Here are a small network's activations along a few directions, averaged over the inputs that share one value of a field.
Values that are neighbours, or in one group, have similar rows; names and order tell nothing.
In the rows, 500 means zero.
Random noise pushes rows far along 9 fixed directions. That doesn't count. These rows show it; they differ only by the noise:
[602 342 753 656 207 646 511 673 469 677 644 836 642 557 626 597 703 520
 457]
[480 632 626 319 583 506 320 333 497 210 512 458 536 165 517 455 311 508
 579]
[486 500 478 627 503 404 567 459 587 563 559 330 403 485 395 569 629 359
 559]
[443 527 465 687 380 563 366 534 465 661 512 450 331 750 508 669 596 421
 341]
[519 510 570 416 636 555 354 297 222 393 411 628 367 538 558 519 398 582
 421]
[437 414 466 618 645 466 685 500 639 682 502 443 558 444 468 471 589 426
 717]
[343 524 551 497 512 437 418 634 567 508 585 160 460 363 386 518 525 393
 689]
[609 530 670 651 381 587 335 542 564 608 371 699 611 435 722 599 538 494
 527]
[403 458 483 445 619 529 471 592 392 558 411 425 454 521 461 501 452 555
 594]
[372 422 495 412 745 514 525 346 246 471 525 461 345 564 414 454 443 540
 543]
[479 438 575 347 407 583 252 804 142 516 408 475 376 667 487 588 476 668
 424]


Tor, 12 values:
c1: [650 435 527 441 611 414 410 260 280 451 642 501 343 575 546 500 626 482
 436]
c5: [564 503 298 497 574 550 568 579 597 584 395 555 505 600 563 444 461 576
 438]
c7: [481 530 437 431 549 460 551 324 529 397 499 606 545 468 540 380 418 544
 477]
c4: [409 652 496 506 442 412 444 635 634 457 392 235 527 314 419 554 451 375
 630]
c6: [533 579 387 467 477 366 487 717 602 451 474 218 407 552 378 527 518 468
 418]
c11: [661 731 596 528 416 269 330 256 628 244 476 335 505 219 617 517 484 328
 554]
c12: [331 672 597 764 653 575 341 419 657 619 340 407 568 489 713 446 365 436
 576]
c3: [499 531 605 352 585 487 363 378 323 369 524 550 594 375 598 381 347 552
 593]
c9: [414 731 341 525 469 448 528 445 689 377  48 352 372 518 373 570 233 439
 372]
c2: [281 563 643 709 402 486 645 354 681 423 403 497 495 393 401 534 414 357
 506]
c8: [560 462 430 499 483 484 479 564 396 508 537 427 349 659 437 550 588 529
 408]
c10: [519 497 438 375 500 521 538 406 361 314 469 530 465 496 385 518 412 564
 347]
The values of Tor form a line.
Q: A walk along Tor starts at c12 and steps to its neighbour c6. Put c1, c5, c4, c10 in the order it reaches them.
A: c5, c1, c10, c4
Q: Which values are neighbours of c9? Give them in the order they are listed.
A: c2
Q: How many steps from neighbour to neighbour lead from c8 to c3, at the fewest?
A: 4

Zek, 12 values:
m3: [300 575 644 466 441 369 312 534 474 283 533 182 478 316 503 406 463 395
 607]
m7: [582 339 455 278 608 372 706 498  77 486 431 396 374 560 303 529 583 517
 659]
m8: [370 406 397 309 899 415 925 255 596 356 574 419 444 166 191 370 512 520
 722]
m10: [224 691 124 568 617 894 486 495 761 533 489 618 569 633 492 469 149 550
 212]
m12: [712 205 563 576 600 319 647 631  72 796 309 499 283 707 414 602 878 631
 723]
m2: [488 532 516 529 832 416 446 158 461 560 195 651 453 544 787 322 299 516
 662]
m4: [252 368 383 621 707 495 884 376 498 600 216 549 505 407 231 563 424 478
 701]
m9: [230 454 844 569 656 551 801 591 346 438 353 598 638 189 323 416 256 488
 727]
m11: [697 541 856 375 663 217 409 507 203 105 104 144 216  29 296 598 356 490
 678]
m1: [338 597 760 416 759 725 177 336 522 320 538 566 590 182 727 436 228 564
 654]
m5: [393 694 402 571 491 391 456 609 870 500 574 252 758 316 590 411 426 384
 643]
m6: [489 288 801 491 489 594 655 552 330 629 176 887 624 667 594 406 452 670
 595]
The values of Zek form a line.
Q: A walk along Zek starts at m6 and steps to its neighbour m2. Put m7, m8, m4, m11 in the order it reaches them.
A: m11, m8, m4, m7
Q: Which values are neighbours of m9? Give them in the order they are listed.
A: m10, m5
